A small network was trained on invented records. Each row is its activation on one of them, seen along a few directions.
Each row is followed by the record's values for the fields NAROG, NAR, BOPU, KUDE, BEZIR, KUP, FUFE.
Not every record has every field; a missing one is left out.
Other fields move the rows too, some of them a lot.
In the rows, zero is written as 500.
Random noise pushes rows far along 2 fixed directions. That doesn't count. These rows show it; they differ only by the noise:
[235 499 667 354 539 477 646 675 338 512 656 649 650 652 516 524 559 548
 459 683 521 600 334 518]
[553 543 563 594 604 324 611 423 493 399 413 458 283 411 437 448 462 630
 476 443 709 524 338 468]
[567 543 563 606 607 316 612 414 500 393 402 449 266 401 432 444 458 635
 479 436 716 522 341 470]
[454 663 245 415 551 479 399 410 360 579 509 588 505 395 583 538 505 524
 286 256 780 356 163 202]

[568 635 427 716 604 419 599 299 578 542 473 370 249 259 346 453 427 570
 460 192 757 491 348 247] => NAROG: nub / NAR: mit
[278 533 771 498 643 464 481 523 440 471 588 486 510 588 489 605 510 385
 597 575 420 577 518 544] => NAROG: rin / NAR: mit
[451 562 377 520 482 604 494 577 551 608 483 544 597 406 456 552 480 493
 438 398 584 433 408 363] => NAROG: dig / NAR: gek / BOPU: zopu / KUDE: faf / BEZIR: bebi / KUP: bag
[579 428 604 478 468 422 544 577 426 519 471 585 587 729 482 506 626 618
 475 608 309 460 616 638] => NAROG: rin / NAR: mit
[565 435 469 402 666 394 610 530 446 456 461 628 569 644 533 453 699 638
 385 512 572 306 241 358] => NAROG: rin / NAR: mit
[237 494 378 273 402 640 336 586 316 599 688 663 744 750 637 658 502 380
 529 614 318 529 516 579] => NAROG: rin / NAR: rade / FUFE: mez
[660 572 302 532 411 540 285 297 532 527 476 413 283 343 523 433 370 443
 444 312 512 474 687 586] => NAROG: gem / NAR: rade / FUFE: mez
[458 549 376 550 524 557 440 441 582 507 492 383 466 442 513 553 478 432
 541 397 544 514 456 497] => NAROG: dig / NAR: rade / FUFE: mez
[316 318 566 256 581 359 575 658 301 433 649 554 611 739 634 578 515 519
 617 732 437 461 419 456] => NAROG: nub / NAR: rade / FUFE: ses
[547 545 608 476 498 573 588 538 459 523 492 573 575 530 532 390 482 502
 493 567 541 488 595 571] => NAROG: gem / NAR: gek / BOPU: dafe / KUDE: zupo / BEZIR: nesan / KUP: zivoz
[375 718 340 499 548 716 431 416 471 584 486 510 596 256 466 559 548 346
 302 249 639 387 351 150] => NAROG: rin / NAR: gek / BOPU: fibul / KUDE: tomo / BEZIR: kem / KUP: zivoz
[510 441 461 493 437 538 435 504 497 450 486 512 445 504 475 507 535 460
 533 501 491 516 562 594] => NAROG: rin / NAR: rade / FUFE: mez
[555 501 559 353 401 541 717 737 573 622 490 770 650 547 576 415 614 529
 279 503 510 469 422 471] => NAROG: dig / NAR: gek / BOPU: zopu / KUDE: sino / BEZIR: bebi / KUP: zivoz
[702 478 437 597 492 497 470 436 535 492 407 538 405 337 500 460 443 500
 486 373 612 366 438 375] => NAROG: gem / NAR: gek / BOPU: zopu / KUDE: tomo / BEZIR: bebi / KUP: bag
[575 587 495 481 344 661 473 556 559 593 527 619 582 469 460 422 475 451
 296 422 523 487 628 472] => NAROG: gem / NAR: gek / BOPU: tama / KUDE: faf / BEZIR: kem / KUP: zivoz
[888 519 401 602 392 467 570 509 623 569 325 684 359 364 496 291 490 553
 212 250 662 284 524 366] => NAROG: gem / NAR: gek / BOPU: zopu / KUDE: faf / BEZIR: bebi / KUP: zivoz
[543 590 548 548 471 582 660 628 559 569 537 676 599 491 462 396 532 534
 442 512 519 448 453 471] => NAROG: gem / NAR: gek / BOPU: zopu / KUDE: patip / BEZIR: bebi / KUP: zivoz
[409 508 506 576 548 548 531 496 600 476 509 350 474 490 482 556 482 437
 618 513 487 595 491 592] => NAROG: dig / NAR: rade / FUFE: mez
[555 427 365 455 624 315 488 411 423 386 450 377 369 468 560 555 462 547
 588 431 631 353 369 303] => NAROG: nub / NAR: rade / FUFE: ses
[691 447 500 508 434 487 590 602 566 522 476 609 406 564 495 376 569 564
 444 486 546 477 562 458] => NAROG: nub / NAR: rade / FUFE: mez
[582 557 339 710 651 346 471 279 561 369 329 173 336 255 516 532 443 493
 572 295 697 473 362 328] => NAROG: dig / NAR: rade / FUFE: ses
[257 611 684 614 408 629 736 588 639 504 538 441 681 495 425 515 560 443
 492 582 461 630 474 515] => NAROG: dig / NAR: gek / BOPU: fibul / KUDE: faf / BEZIR: vuga / KUP: lanan
[612 461 456 441 415 482 524 547 508 498 502 566 380 538 517 420 514 527
 494 521 494 475 547 511] => NAROG: nub / NAR: rade / FUFE: mez
[456 570 433 481 460 582 476 554 521 577 520 617 520 533 531 493 551 435
 410 519 439 544 590 550] => NAROG: rin / NAR: rade / FUFE: mez
[493 426 748 612 423 512 728 666 632 464 529 585 531 468 357 377 510 595
 545 699 408 641 636 723] => NAROG: gem / NAR: gek / BOPU: zopu / KUDE: patip / BEZIR: bebi / KUP: bag
[533 456 556 545 633 469 718 616 543 449 479 594 484 465 515 416 602 684
 464 521 675 348 290 294] => NAROG: nub / NAR: gek / BOPU: zopu / KUDE: zupo / BEZIR: bebi / KUP: bag
[346 438 801 658 643 363 781 538 555 329 466 196 394 470 416 501 473 492
 759 710 439 687 553 669] => NAROG: dig / NAR: rade / FUFE: ses
[533 468 302 409 396 518 308 439 457 522 554 602 569 540 591 467 469 422
 464 454 480 474 555 539] => NAROG: gem / NAR: rade / FUFE: mez
[563 457 598 340 479 395 596 706 467 499 395 582 540 697 337 383 550 556
 456 640 416 559 536 499] => NAROG: rin / NAR: mit
[319 516 804 577 548 557 764 698 509 452 528 419 581 485 463 511 557 468
 595 638 341 554 437 572] => NAROG: dig / NAR: gek / BOPU: det / KUDE: tomo / BEZIR: vuga / KUP: bag
[559 603 501 526 539 527 504 448 439 496 465 522 580 495 553 448 451 456
 537 489 470 504 483 390] => NAROG: gem / NAR: gek / BOPU: dafe / KUDE: tomo / BEZIR: nesan / KUP: zivoz
[356 384 482 386 564 452 354 481 378 392 641 422 584 585 567 648 439 402
 656 636 455 497 479 515] => NAROG: gem / NAR: rade / FUFE: ses
[497 501 460 471 484 539 467 511 462 464 574 489 451 538 537 508 527 501
 515 513 458 503 517 518] => NAROG: nub / NAR: rade / FUFE: mez
[419 603 586 442 494 470 502 660 414 556 613 678 621 670 471 489 629 507
 442 429 447 490 405 464] => NAROG: rin / NAR: mit
[554 514 380 456 491 538 414 447 476 475 545 483 414 517 556 496 507 505
 484 429 495 457 514 468] => NAROG: nub / NAR: rade / FUFE: mez
[454 411 440 380 487 455 432 556 389 505 531 578 557 534 561 586 576 430
 505 505 569 436 463 403] => NAROG: rin / NAR: rade / FUFE: ses
[522 417 610 366 526 341 377 433 481 444 485 552 472 651 539 356 483 433
 577 408 500 437 541 516] => NAROG: gem / NAR: mit
[535 637 571 859 580 523 735 494 720 450 374 340 439 221 330 426 530 571
 517 379 611 574 420 428] => NAROG: dig / NAR: gek / BOPU: zopu / KUDE: faf / BEZIR: bebi / KUP: bag
[682 534 441 674 466 481 535 459 657 500 405 545 395 282 402 405 440 574
 425 374 607 456 523 532] => NAROG: gem / NAR: gek / BOPU: zopu / KUDE: patip / BEZIR: bebi / KUP: bag
[443 589 568 592 654 502 646 528 576 436 432 366 426 378 496 488 501 571
 521 422 612 366 342 422] => NAROG: dig / NAR: gek / BOPU: det / KUDE: zupo / BEZIR: vuga / KUP: bag
[481 536 553 503 411 638 567 645 465 584 590 630 608 586 486 337 544 417
 376 596 372 583 676 623] => NAROG: gem / NAR: rade / FUFE: mez
[762 591 462 714 491 488 536 389 604 547 343 446 272 235 518 477 476 573
 460 327 591 410 542 396] => NAROG: nub / NAR: gek / BOPU: tuto / KUDE: tomo / BEZIR: zifet / KUP: favo
[647 547 254 437 318 556 274 379 494 594 521 584 480 459 573 487 459 376
 470 357 519 425 583 530] => NAROG: gem / NAR: rade / FUFE: mez
[410 493 476 505 532 503 440 448 491 417 462 560 561 566 578 584 486 487
 449 479 499 460 395 346] => NAROG: rin / NAR: gek / BOPU: fibul / KUDE: tomo / BEZIR: vuga / KUP: lanan
[654 537 165 425 521 397 147 205 534 552 366 360 368 386 551 604 338 490
 432 325 708 280 456 366] => NAROG: gem / NAR: mit

Which values does each new row have?
[430 522 582 666 665 434 656 307 534 482 437 303 404 438 356 601 466 530
 570 559 560 503 539 550] => NAROG: rin / NAR: mit
[610 425 586 553 596 334 556 507 521 394 476 411 316 505 506 506 492 568
 570 562 513 527 573 502] => NAROG: nub / NAR: rade / FUFE: ses
[187 617 385 363 430 752 459 617 439 652 693 557 822 565 608 580 614 309
 450 506 438 536 384 437] => NAROG: dig / NAR: rade / FUFE: mez
[433 626 411 702 688 550 612 314 609 572 441 198 450 335 390 578 473 491
 440 354 711 429 323 329] => NAROG: dig / NAR: mit
[312 448 427 393 673 603 318 367 475 597 545 406 637 550 540 617 520 439
 634 459 457 463 414 402] => NAROG: dig / NAR: mit
[470 576 242 440 402 590 358 353 468 523 419 554 580 382 608 583 531 453
 293 258 624 326 342 162] => NAROG: rin / NAR: gek / BOPU: fibul / KUDE: tomo / BEZIR: vuga / KUP: lanan
[596 486 523 565 423 521 485 476 602 517 449 515 359 438 441 420 527 475
 460 461 457 599 758 704] => NAROG: rin / NAR: rade / FUFE: mez
[530 386 527 589 655 249 534 449 431 279 395 391 355 547 513 539 471 586
 646 567 576 503 424 456] => NAROG: rin / NAR: rade / FUFE: ses
[604 366 497 410 402 481 493 367 465 570 540 539 500 523 502 524 456 476
 451 537 440 485 560 615] => NAROG: gem / NAR: mit
[469 515 557 679 578 440 487 381 474 450 457 270 392 466 494 538 411 533
 586 445 711 485 302 482] => NAROG: dig / NAR: mit
[531 494 320 437 357 552 315 367 438 564 475 492 415 458 531 517 436 425
 499 373 456 502 680 627] => NAROG: rin / NAR: rade / FUFE: mez
[257 528 520 437 483 629 323 488 411 659 730 570 698 463 525 535 504 404
 622 492 442 621 513 562] => NAROG: gem / NAR: mit
[219 726 436 333 528 615 356 681 426 770 621 710 767 484 569 517 596 371
 347 446 558 517 424 371] => NAROG: rin / NAR: mit
[112 434 700 260 563 568 679 688 453 566 667 453 825 716 503 581 586 511
 522 847 334 647 486 660] => NAROG: dig / NAR: mit
[499 435 534 461 457 518 443 534 503 462 580 490 410 597 527 505 481 545
 534 583 384 588 642 638] => NAROG: nub / NAR: rade / FUFE: mez
[415 612 356 456 434 588 323 426 488 609 591 507 554 468 521 580 554 531
 424 485 543 438 397 398] => NAROG: nub / NAR: mit
[459 492 534 441 528 446 514 518 477 406 505 483 506 450 560 441 481 571
 524 517 510 339 451 517] => NAROG: gem / NAR: gek / BOPU: det / KUDE: zupo / BEZIR: vuga / KUP: bag
[807 409 430 336 319 425 278 582 450 586 436 668 435 528 597 343 488 494
 275 508 399 443 512 541] => NAROG: gem / NAR: mit
[462 457 547 514 447 563 429 495 493 455 569 476 466 557 480 443 435 434
 538 601 341 622 709 755] => NAROG: gem / NAR: rade / FUFE: mez
[749 534 363 623 476 419 410 291 566 449 377 388 181 346 480 345 358 498
 463 328 533 459 675 621] => NAROG: gem / NAR: rade / FUFE: mez
[522 490 323 483 632 317 450 369 396 399 470 392 423 478 587 521 401 476
 580 452 596 335 349 318] => NAROG: gem / NAR: rade / FUFE: ses
[211 730 346 348 438 755 420 586 474 682 678 596 793 454 500 636 544 409
 330 424 506 471 404 210] => NAROG: nub / NAR: gek / BOPU: fibul / KUDE: faf / BEZIR: kem / KUP: zivoz
